A small network was shown many inputs. Here are its activations along a few directions, one row for each input.
Each table varies a few parts of the input and shows all the possible inputs, shuffled.
Descriptions start from the smaller parts, as in this example, which fits no table here: values(2) and (point or line(11) or (line(4) and ring(5))).
Shared parts are said once, and a part with two or three values counts as separate values.
In the rows, 128 means zero.

Other details of the inputs shift rows strongly along two fixed directions, in all tables alike. That doesn't count.

Rows:
r1: [103 130 155 109 179 168 136 169 106  77 148]
r2: [114 134 144 110 124 112 127 149 141  95 138]
r3: [147 169 144 146 133  93 156  78 113  89 101]
r4: [159 127 120 150 114 109 126 135 148 134 133]
r5: [ 88 119  83  82 158 183  87 159 120 116 152]
r6: [154  97  72 102  91 152 117 130 156 202 141]
r7: [106 185 137 175 102 109 159 112  93 148 127]
r8: [167  75 131 137  81 115 109 100 152 242 127]
r9: [146  75  71 116  96 149 108 139 139 214 128]
r10: [128 159 163 137 118 123 141 115 124  90  96]
r11: [ 78 122 120 106 178 151  90 179  98  55 159]
r12: [162 105 101  84  70 146  78 121 135 208 132]
r13: [116 147 124  79 150 162 118 167  87  78 132]
r14: [136 133 115 175 128 100 153  82 147 136  96]
r15: [134 119 153 160 150 101 151  91 118 130 122]
r16: [133 131 154 163 116  86 134 126 148 114 107]
r17: [ 81 136 165  80 179 175 105 180 110  81 147]
r18: [155  90  85 118  82 161  81  99 127 190 150]
r19: [136 137 159 164 152 111 157  85 134 111 128]
r20: [134 134 143 138 156 131 127 105 129 125 140]
r21: [139 113 120 145 110 119 125  93 104 137 116]
r22: [134 142 164 110 142 116 134 124 136 136 123]
r23: [133 120 131 166 132  77 140 106 126 110 123]
r24: [142 166 132 146 144  94 184 112 143 103  89]
r25: [ 84 135 119  96 177 154  91 175 106  53 165]
r26: [145  79  48  86  87 163  79 114 155 227 164]
r27: [130 142 146 171 116  93 164  99 159 132  74]
r28: [185 101 104 126 101 113 103  76 153 234 150]
r29: [127 131 123 117 105 120 146 114 161 148 110]
r30: [123 118 128 100 151 148 116 121 121 132 165]
r31: [146 131 153 166 100  81 145 108 164 125 112]
r32: [ 80 122  78 105 107 160  70 193 101 196 202]
r33: [133 133 134 109 119 103 111 144 145 127 131]
r34: [158 156 140 172 113 101 149  66 128 112 101]
r35: [162  81  64  85  68 168  64 106 128 219 169]
r36: [ 89 139 170  82 167 154 130 162 115  81 146]
r37: [165 145 147 174 102 108 171  90 130 113  96]
r38: [ 95 181 161 175 143 107 168 124 104 148 143]
r39: [150 157 145 152 123 124 155 114 118  93 102]
r40: [134 116 132 150 132  98 143 147 121 107 124]
r41: [175 126 116 134  81 124 142  99 132 160 121]
r42: [150 137 157 164  92 104 142  93 133 134  84]
r43: [133 153 113 136 141  99 154  91 143 122 106]
r44: [117 134 130 137 138 140 120 115  97  89 119]
r45: [158  93  95 135  66 129 114  99 182 228 115]
r46: [ 91 123 119 109 163 146 101 161 113  65 164]
r47: [138 132 161 157 156 124 155 129 121 112 118]
r48: [118 122 130 110 122 132  94 161 143 120 142]
r49: [139 125 103 113 131 108 100 127 133 132 153]
r50: [112  85  96  99 105 150  99 148 138 187 121]
r51: [111 128 172 130 152 134 130 140 125 113 120]
r52: [130 111 114 122 127 139 113 164 133 115 153]
r53: [133 133 149 113 152 139 149 139 122 113 145]
r54: [126 127 159 159 119  74 148 125 137 107 104]
r55: [ 77 128 112  98 178 178 123 192 104  72 126]
r56: [108 134 114  84 132 141 116 149 141 136 118]
r57: [147 119 159 160 143 106 165 116 120 134 114]
r58: [125 125 168 131 135 132 136 124 140 130 127]
r59: [ 78 131 112  91 173 183 130 188 112  67 135]
r60: [164 145 141 166 111  73 172 107 153 110 120]
r61: [152 155 171 166 153 108 173 109 136 106 111]
r62: [ 61 118 106  91 184 164 116 168  91  71 134]
r63: [138 129 153 167 151 110 143  91 128 127 123]
r64: [115 135 150 118 115 147 125 132 118  98 114]
r65: [119  96  99  50  89 190  65 161 116 166 160]
r66: [154 137 140 164 113 119 150 111 115 114  97]
r67: [129 151 124 145 143 126 162 129 143 104 102]
r68: [119 118 122  65 167 174  99 180 105 131 165]
r69: [116 115  94 125 131 147 121 115 141 139 132]
r70: [164  76  87 115  76 154  94 130 112 205 134]
r71: [106 139 121  83 167 141 111 193 107  67 154]
r72: [124 132 121 124 136 108 125 123 132  95 153]
r73: [ 73 175 111 150 132 128 153 144 110 149 137]
r74: [114 146 135 129 129 127 141 127 153 119  99]
r75: [138 129 135 159 135 104 138 145 131  98 122]
r76: [143 134 164 163  96  89 160  90 122 124  78]
Description of these inputs: values(4) and (point or (values(3) and line(6))).
Q: The inputs of r31 and r58 match in every part but the values(4) part. If r46 is changed in the same way as r31 into r58, which row does it become?
A: r19
Q: The inputs of r24 and r68 match in every part but the values(4) part. If r74 is changed in the same way as r24 into r68, which row does it become?
A: r17
Q: Change only the values(4) part in r26. List by row number the other rows that result.
A: r30, r35, r72
Q: Change only the line(6) part in r34. List by row number the other rows that result.
A: r3, r18, r21, r35, r44
Q: Change only the line(6) part in r60. List by row number the other rows that result.
A: r4, r40, r52, r71, r75
Q: Change only the values(4) part in r67. List by row number the other rows that result.
A: r4, r39, r61

Rows:
r77: [148 121 110 119 109 123 129 110 151 145 106]
r78: [148 124  77 164  66 121 135  91 140 243 127]
r79: [ 99 115  99  65 131 177  82 178 119 102 144]
r80: [167 122 137 146 108 107 131 103 135 162 123]
r81: [202 107 121 208  75  46 146  49 181 219 124]
r82: [150  98 118 118  95 141 112 125 140 173 122]
r83: [ 97  96 122  68 157 193  69 177 102 134 185]
r84: [101 111 105  72 135 176  88 185 116 106 157]
r85: [103 103  97  46 133 196  69 177  98 116 148]
r86: [ 84 180 138 166 157 119 170 132  99 103 123]
r87: [191  97 115 150  80 121 113  82 158 222 131]
r88: [ 95 116 130  89 154 155  89 181 116 111 175]
r89: [108 110 135  87 152 157  90 165 102 126 169]
r90: [121 168 172 158 172  90 181 121 130  55 101]
r91: [182 100  99 139  79 110 128  92 168 207 118]
r92: [ 63 147 116 122 161 156 120 165  90 137 169]
r93: [158 113 123 129 102 137 127 102 139 157 121]
r94: [ 88 199 141 176 142  99 196 102 109  77  81]
r95: [126 167 175 148 151  98 182 112 112  47  92]
r96: [178  88 131 154  80 103 112  93 161 232 136]
r97: [107 119 116  73 140 185  97 152 110  98 131]
r98: [122 170 198 173 163  86 189 113 124  50  85]
r99: [103 109  97  92 145 159  98 169 114  95 151]
r100: [108 107 107  80 139 172  76 186 119 127 169]
r101: [175  99 118 150  96  96 121  93 167 218 142]
r102: [122 170 150 168 151  78 183 100 132  31  78]
r103: [120 172 183 158 147  93 189 102 128  40  63]
r104: [118 156 152 164 166  90 163 126 124  52 114]
Q: The inputs of r82 and r96 match in every part but one. If r91 is changed in the same way as r82 into r96, which row does it become?
A: r101
Q: What is each input in this table made of?
A: line(4) and (point or line(6))
Q: Start at r88 and move only the line(4) part, one step at a time. The first step leads to r100. Which rows follow, in order?
A: r84, r79
Q: Which other rows agree with r97 in the line(4) part? List them by row number.
A: r77, r79, r85, r94, r102, r103
Q: Change only the line(6) part in r80. List by row number the other rows that result.
A: r87, r90, r98, r100, r104

Rows:
r105: [105 124 129 133 132 133 119 148 142 153 147]
r106: [130 111 134 101 136 131 120 148 141 140 138]
r107: [118 159 171 141 154 111 151 119 101  66 116]
r108: [206 113 125 156  59 107 134  51 159 212 109]
r109: [ 91  85 113  58 141 182  64 190 124 139 168]
r110: [147 121 127 169 108 113 135 106 124 178 145]
r111: [114  95 114  53 125 189  59 196 121 133 157]
r112: [169 113  93 184  79  87 137  92 157 196 131]
r113: [149 129 120 154 106 126 142  85 123 183 107]
r114: [114 136 115 135 128 159 133 121 106 156 130]
r115: [142 150 181 140 157  96 172 122 149  71 100]
r116: [150 118 134 123 105 140 134 118 147 147  93]
r117: [134 154 155 138 171 100 166 122 137  34 107]
r118: [106 168 165 147 162 111 151 127  95  73 120]
r119: [138  89 115  70 146 182  75 157 117 145 172]
r120: [122 167 150 133 145 111 167 114 127  32  92]
r121: [120 153 142 169 148  82 168 120 120  66 108]
r122: [152 128 127 158 110  99 147 113 163 193 133]
r123: [201 100  97 161  78  76 135  66 180 209 120]
r124: [172 105 115 143  69 116 135  88 161 216  93]
r125: [ 88 116  75  67 131 179  81 174 105 126 158]
r126: [177 120 124 150  73 107 137  62 143 200 115]
r127: [101 176 163 160 160 114 158 128  98  77 128]
r128: [ 93 175 163 151 151 109 160 151 119  78 117]
r129: [172 116  89 158  75  91 114  93 154 201 122]
r130: [176 123 117 161  56  89 144  76 168 231 102]
r131: [ 74 118  94  62 127 199  81 197 108 153 169]
r132: [163 103 119 159  99 108 112  82 146 215 141]
r133: [ 92  95  97  52 144 217  71 172  84 138 157]
r134: [155 129 113 169  77 113 152  92 158 218  99]
r135: [103 115 131 112 140 137 106 156 134 141 143]
r136: [125 162 168 159 172  94 173 107 115  88 121]
r137: [124 161 173 141 162 133 172 106 106  51  85]
r138: [123 151 171 135 175 110 162 117 111  69 125]
r139: [148 103 139 117 128 146 107 133 115 124 143]
r140: [100 115  72  94 124 168  74 177 114 148 171]
r141: [124 145 178 154 140  89 171 128 129  73 100]
r142: [171 100 117 161  88 106 119  93 133 212 139]
r143: [106 128 127 104 129 140 104 168 119 136 138]
r144: [108 169 145 136 145 104 172 114 118  40  96]
r145: [102 154 133 129 156 127 162 125 112  48  90]
r146: [107 182 159 164 143 112 180 102 106  90 115]
r147: [111 166 131 159 147 104 176 107 119  74  82]
r148: [ 86 161 137 155 171 110 154 137 124  58 131]
r149: [115 160 144 139 149  99 151 128 118  47 107]
r150: [112 127 120 116 122 147 129 141 125 153 109]
r151: [211 107 102 164  57  84 120  69 177 196 106]
r152: [200  94 136 162  68  89 125  75 193 214 109]
r153: [143 106 142 119 135 144 104 118 131 130 142]
r154: [114 112 129 117 127 133 114 163 122 142 140]
r155: [114  78  84  57 135 192  56 195 112 108 171]
r156: [ 87 178 128 142 151 121 166 133 112  59 118]
r157: [111  98  82  62 134 199  78 169 115 111 136]
r158: [108 146 174 141 170 113 150 115 111  64 123]
r159: [139 143 183 151 139  96 167 129 137  65  96]
r160: [165 108 116 172  73  97 134 108 161 222 131]
r161: [ 94  96  72  58 159 181  67 193 111 133 182]
r162: [154 120 139 120 119 138 106 120 122 133 133]
r163: [108 152 154 149 165  93 160 116 130  40 108]
r164: [114 131 134 150 141 130 126 119 123 145 153]
r165: [131 163 176 136 130 108 173 115 139  69  85]
r166: [176 106 118 150  90  92 131  99 172 227 127]
r167: [119 117 104 130 134 120 110 129 137 133 140]
r168: [121 128 122 127 150 143 123 136 117 152 165]
r169: [116 143 146 145 152  98 158 131 117  45 112]
r170: [ 87 112  96  58 137 202  71 173  85 148 173]
r171: [ 99  97 109  55 126 182  63 196 112 141 161]
r172: [117 143 152 133 165 114 143 129 134  35 113]
r173: [125 126  95 131 138 125 125 136 139 144 153]
r174: [ 86 102 103  39 126 199  72 194 108 135 158]
r175: [141 106 136 128 123 130 117 123 113 139 142]
r176: [ 94 112  63  91 126 189  90 166 111 153 151]
Q: The inputs of r160 and r112 match in every part but one. If r115 is changed in the same way as r160 into r112, which row does it become?
A: r117
Q: The inputs of r171 and r149 match in every part but one. If r174 is changed in the same way as r171 into r149, which row does it become?
A: r144
Q: What is each input in this table made of?
A: values(3) and line(4) and line(6)
Q: Change only the line(6) part in r133. List by row number the other rows that result.
A: r107, r126, r138, r158, r175
